Each row below holds a small network's activations on one input, seen along a few directions.
In each table, some parts of the input vary, and every possible input appears once, in random order.
A made-up example of a description, with smaller parts first: one of 4 places along a line, together with either a single point or one of 9 places around a ring or (one of 2 separate values, together with one of 8 places around a ring).
Shared parts are said once, and a part with two or three values counts as separate values.

Other details of the inputs shift rows strongly along two fixed directions, in all tables alike. That doesn't count.
To show where, the next rows are all for the same input, with only those details redrawn:
[-34  19  -3   2 -24   3  15  10 -43  42  27]
[ 14  -9 -19   9 -21  24  -4  66 -34   7  20]
[-29  38  12 -17  -3 -14  -2 -34   8   5  -7]
[ 20  11  -3 -12   2   6 -22  18  20 -32 -16]

A family of inputs:
x1: [ 31 -66 -16  11 -19  -7 -10  60 -69  19  -4]
x2: [ 23 -18 -13   3  17   9 -27   0  24 -34  -3]
x3: [-27   4   5  23  -6  -9  36   6 -43  40  37]
x4: [ 20 -24 -19  26  -1  21  11  56 -45  -1  27]
x5: [ 40  -5   6 -17   3   2 -13   6  27 -21  -6]
x6: [ 31 -22  -7   4 -18  16  -1  59 -30  17  34]
x7: [-17  13  20 -21  -3 -11   9 -47  19  15   3]
x8: [-11  21  14 -26  -1 -10   3 -51   5  12   1]
x9: [-42  -5  -4  26  -2  -3  36  10 -34  42  38]
x10: [ 21 -15  -6   5  17  13  -1   1  21 -41 -16]
x11: [ 31 -53  -3 -11   0 -17 -21  -3   2 -23 -50]
x12: [-36  25  12   4   9  -8  16 -34  24  12 -15]
x13: [-27  19   4   2 -27   4  18   7 -47  41  25]
x14: [ 23  10   4  -8   0  -2 -19  25  30 -29 -15]
x15: [  5 -22 -26  27  -8  38  10  63 -29  11  11]
x16: [ 23  -2   5   7  10  13  -2  15  33 -28 -27]
x17: [-14  -6   2  19 -18  -4  26  -8 -38  50  41]
x18: [ 15   0  -6  -9  -2  16 -15  12  28 -32 -21]
x19: [-19  24  16 -22   4 -23  -2 -38  16  15   9]
x20: [ 24   0   9  -7  -6  10  -9  14  32 -28 -20]
x21: [-25  14   5 -23   1  -5   2 -49  15  11   2]
x22: [ 25  11  -1   3  16   9 -14  15  15 -32 -25]
x23: [-26  15  -2  17 -13  11  31   3 -47  46  17]
x24: [ 26 -27 -14  28  -6  16  23  57 -31   6  25]
x25: [-26   6   0  -2   7  -7   2 -59  14   6   4]
x26: [-19  33  20   0   6 -14  18 -36  14  13 -16]
x27: [ 27 -13  -3 -14   5   7 -15  10  37 -24  -6]
x28: [-21  25   9 -27   5 -15  -6 -44   7  10   6]
x29: [-25  18  15 -21   5 -17  -1 -39  21  15   7]
x30: [ 32 -32 -12  26 -12  13  -1  53 -31  12  37]
x31: [ 30 -11 -12   1  17   2 -29   1  18 -34  -1]
x32: [ 24 -16   2   9  16   5   4   7  32 -37 -14]
x33: [ 20 -10  -9  27  -9  19  11  69 -32  14  15]
x34: [-23  15   2   2 -29   8  24   2 -44  43  22]
x35: [ 14 -12 -12   6  27   8 -11  11  23 -44 -12]
x36: [ 33 -21   1   6   7   5 -12  -3  33 -28  -5]
x37: [-34  31  19 -12  -4 -15   3 -29  21  10  -6]
x38: [ 30  -6  -5   4  19   6  -2   2  15 -39 -15]
x39: [-32  26  16 -11  -8 -10   9 -34  24  10  -8]
x40: [-17 -39  -2   4 -26 -24  18  -4 -75  59   0]
x41: [ 19  -1  -2   4  12  20  -7   9  23 -31 -28]
x42: [-26  19  11   6 -29  -3  22  12 -38  46  28]
x43: [ 12   2  -8   5  21  16 -17  20  25 -33 -25]
x44: [-14  24  16 -26   2 -14  -3 -47   3  10   5]
x45: [-35  31  11 -15  -2  -7  -1 -35  12   6  -8]
x46: [-19   6   8  -3   4  -6   4 -62   9   6   3]
x47: [ 21   1   2 -10  -5  17 -12   8  23 -31 -21]
x48: [-25  -4  -3  20 -12  -9  16   0 -37  49  47]
x49: [ 15   1  -1   8  19   8 -12  27  36 -30 -24]
x50: [ 26 -19  -5   7  16   0 -22   7  36 -30  -1]
x51: [ 20  11  -3 -12   2   6 -22  18  20 -32 -16]
x52: [ 15 -16 -14   7  22  12  -4   6  27 -42 -15]
x53: [-28 -26   3 -15  -1 -40  -2 -55  -6  18 -40]
x54: [ 30 -31 -20  23 -10  22  -5  46 -43   7  35]
x55: [-35   3  -2  23  -3 -10  34  11 -39  41  39]
x56: [-22  16   9   5 -31   1  28   7 -36  48  25]
x57: [ 38 -13  -6   0  10   6 -17  -9  16 -30  -6]
x58: [-33  38   8  -3  15 -11   4 -34   6   6 -14]
x59: [-24 -15  10 -18   6 -51 -13 -49 -17  16 -35]
x60: [ 28 -22  -8   8  11   4 -15   2  39 -28  -4]
x61: [ 25 -53 -10 -10  10 -23 -34   9   4 -25 -47]
x62: [ 15 -26 -27  27   3  21   8  63 -41  -2  29]
x63: [-30  37  15   1  13 -20   9 -28  16  11 -11]
x64: [ 23  -9  -7 -19  11  11 -26   9  24 -28  -5]
x65: [-34  11   9   5  15 -17  23 -42  23   3  -2]
x66: [ 29 -12  -1 -19   3  15 -15  -1  22 -27  -9]
Q: The inputs of x34 and x18 match in every part but one. If x26 is changed in the same way as x34 into x18, which row does it become?
A: x12
Q: The inputs of x50 and x60 match in every part but one. If x29 is changed in the same way as x50 into x60, which row does it become?
A: x27
Q: Describe the family of inputs behind these rows.
A: one of 6 places around a ring, together with either a single point or (one of 2 separate values, together with one of 5 places around a ring)
Q: Change only the choice among 2 separate values in x63. List by row number the other rows that result.
A: x58
Q: Change only the place on the ring of 6 in x44. List by row number the other rows that result.
A: x8, x21, x28, x64, x66
Q: Change only the place on the ring of 5 in x64. List by row number the other rows that result.
A: x2, x35, x43, x45

A family of inputs:
x67: [ 15 -15  -3  -3   0  -2 -10  10  -1 -10 -14]
x68: [ 15  -2  -2   1   2   5  -5  14   7 -13  -4]
x69: [ 15  -4  -2   1   2   7  -4  13   8 -12  -4]
x70: [ 17 -14  -3  -3   0  -1 -10   9  -1 -10 -13]
x71: [-16   3   7  -2   8 -15   4 -32   8   4  -7]
x72: [ 13  -2  -4   0   3   8  -8  13   8 -13  -1]
x73: [-16   4   7  -3   8 -15   3 -34   8   4  -4]
x74: [-15   9   2   1  -4  -2   8  -3 -12  17  11]
x75: [-13   5   7  -2   9 -13   4 -33   7   2  -7]
x76: [-13   6   9 -14   1 -18  -4 -36   4   6 -11]
x77: [-15   7   1   2  -4   2  10  -4  -8  12   7]
x78: [ 13  -2  -5   2   3   8  -6  13   7 -14  -4]
x79: [ 15 -16  -4  -5  -1  -3 -13  10   1  -9 -11]
x80: [ 14  -2  -1   2   2   4  -5  15   7 -13  -5]
x81: [ 13  -3  -4   1   2   9  -4  13   8 -14  -4]
x82: [-13   6   3   1  -5   0   8  -5  -7  16  10]
x83: [ 13  -3  -4   0   2   9  -5  12   8 -14  -2]
x84: [ 14  -4  -2   2   2   7  -4  14   9 -12  -5]
x85: [-15   4   7  -1   9 -14   5 -32   7   2  -8]
x86: [-16   6   0   2  -5   1   9  -3  -8  14   8]
x87: [ 13  -3  -4  -1   2   9  -6  12   9 -13  -1]
x88: [-14   7   3   2  -6  -3   9  -3  -9  16   8]
x89: [-13  10   2   2  -3  -2   9  -5 -11  14   8]
x90: [ 11  -2  -5   2   3   7  -7  14   8 -13  -4]
x91: [-13 -24 -20  29 -33  25  30  64 -73  58  51]
x92: [ 11  -4  -4   0   2   8  -6  14   9 -13  -2]
x93: [ 12  -2  -4   3   3   7  -6  14   7 -14  -5]
x94: [ 13  -1  -3   1   4   5  -6  15   6 -14  -5]
x95: [-16   6   9 -12   1 -19  -2 -33   4   7 -15]
x96: [-14   7   3   2  -6  -3   8  -4 -10  17  10]
x97: [ 15  -4  -2   0   1   7  -6  12   9 -11  -1]
x98: [-11   6   3   1  -5   0   9  -7  -7  14   9]
x99: [-11   8   4   1  -6  -2   8  -6  -9  14  10]
x100: [ 14  -1  -3  -1   3   5  -8  14   7 -13  -1]
x101: [-13   9   1   2  -4   1   7  -7  -9  13  10]
x102: [ 16 -16  -5   3   6   1  -7   7   5 -12  -2]
x103: [-13   9   2   1  -4  -2   8  -5 -11  14  11]
x104: [-12   7  10 -13   1 -17  -3 -36   4   4 -12]
x105: [-12   7   3   1  -6  -2   8  -6  -9  16  11]
x106: [ 12  -1  -3   0   3   4  -7  16   7 -13  -4]
x107: [ 12  -2  -4   1   3   7  -8  14   8 -13  -2]
x108: [-12   4   7  -4   8 -14   3 -34   7   2  -5]
Q: The inputs of x108 and x73 match in every part but one. If x104 is changed in the same way as x108 into x73, which row does it become?
A: x79
Q: The inputs of x89 and x94 match in every part but one. If x69 is changed in the same way as x89 into x94, which row does it become?
A: x84
Q: Describe the family of inputs behind these rows.
A: one of 6 places around a ring, together with either one of 2 separate values or one of 5 places around a ring
Q: Change only the place on the ring of 5 in x90. List by row number the other rows that result.
A: x86, x88, x91, x106
Q: Change only the choice among 2 separate values in x102. List by row number the other rows that result.
A: x76
